These are the activations of a small neural network, seen along a few directions. Each row is one input.
In each table, some parts of the input vary, and every possible input appears once, in random order.
Descriptions start from the smaller parts, as in this example, which fits no table here: one of 2 separate values, together with either a single point or one of 9 places along a line or (one of 6 places along a line, together with one of 8 places around a ring).
Shared parts are said once, and a part with two or three values counts as separate values.
In the rows, 128 means zero.

Other details of the inputs shift rows strongly along three fixed directions, in all tables alike. That doesn't count.
These rows show it; all are for the same input, with only those details redrawn:
[127 127 107 197 149 132 143  93 129 181 152 131]
[126 118 157  99 132 145 133 132 138 155 136 168]
[123 113 140  83 101 128 138 143 137  81  93 123]
[127 106 132 174 138 114 136 124 119 168 185 131]
[126 152 111 144 148 172 146  78 151 172  80 161]
[124  81 143 134 100  82 132 167 110  91 180  94]
[124 106 152  77 101 123 135 154 133  85 112 129]
[126 118 157 100 132 145 133 132 137 155 136 168]

A family of inputs:
x1: [125 145  60 153 119 114 108 112 108  79  91  79]
x2: [113 176 162 124 130 113 136 143 137  94 116 127]
x3: [135 128  99 183 122 122 142 102 129 116 123  76]
x4: [136 111 168  71 108 124 125 160 133 100 134 119]
x5: [130 128 160  81 133 139 126 140 144 152 128 148]
x6: [122 106 104 184 128 102 139 113 125 138 147 109]
x7: [133 118 113 154 135  93  97 157  82 111 191 108]
x8: [131 152 133 135 162 164 136  91 152 211 117 174]
x9: [126 164  83 119 141 153 108 103 122 117  75 133]
x10: [135 167  91 105 130 145 112 115 111  88  64 132]
x11: [131  81 166 146 126  94 126 163 109 154 234 131]
x12: [125 134  80 190 130 118 147  90 136 131  97  87]
x13: [136 117 170 105 138 146 127 135 135 167 168 167]
x14: [134 155 134  83  93 128 109 184 133  55  71 115]
x15: [128 135  79 158 129 107 105 129  96  85 129  85]
x16: [132 144 142 108 144 153 129 112 150 167 114 140]
x17: [126 119 156  94 128 145 134 132 139 145 126 165]
Q: Describe the family of inputs behind these rows.
A: either one of 2 separate values or one of 5 places along a line or one of 10 places around a ring

A family of inputs:
x18: [126 143  83 238 130  91 156  93 123 117 134  46]
x19: [130 177 143 106 140 177 145 103 166 155  55 169]
x20: [128 169  68 112 121 101  74 153  75  21  92  79]
x21: [137 108 151 128 125 115 119 153 125 158 183 132]
x22: [128 162  72 204 170 178 147  48 148 218  86 163]
x23: [120 146 154  86 132 159 142 112 149 127  88 167]
x24: [119 127  67 236 130 101 156  80 119 112 127  69]
x25: [129 156 151  90 129 161 135 127 161 137  78 154]
x26: [125  98 179 118 116 103 127 176 120 130 196 148]
x27: [130 106 109 114  98 117 132 139 128  77  93  99]
x28: [125  95 145 125 137 115 128 135 117 159 184 147]
x29: [138 108 110  93  92 126 125 148 128  67  88  83]
x30: [129 145 149  82 126 161 129 129 157 138  84 154]
x31: [118  86 164 114 124 103 127 152 111 137 195 147]
x32: [124  99 171 118 122 112 128 164 122 140 184 162]
x33: [124 124 133 113 102 100 139 145 134  64 107  71]
x34: [139  94 151 103 134 126 114 145 115 158 188 136]
x35: [123 120 105 234 162 126 139  91 118 218 189 150]
x36: [136 153 126 115 150 108  55 187  68 128 198 160]
x37: [127 100 102 121 101 104 135 128 120  67 104  79]
x38: [133 150 141  75 137 170 131 103 155 151  81 158]
x39: [126 149 140  88 135 160 133 107 156 139  83 143]
Q: Describe the family of inputs behind these rows.
A: one of 2 separate values, together with either a single point or one of 10 places around a ring
Q: The inputs of x19 and x18 match in every part but the choice among 2 separate values. If x27 is changed in the same way as x19 into x18, which row does it become?
A: x37
Q: Which other rows does x29 become when the choice among 2 separate values takes its other values? List them by row number.
A: x34
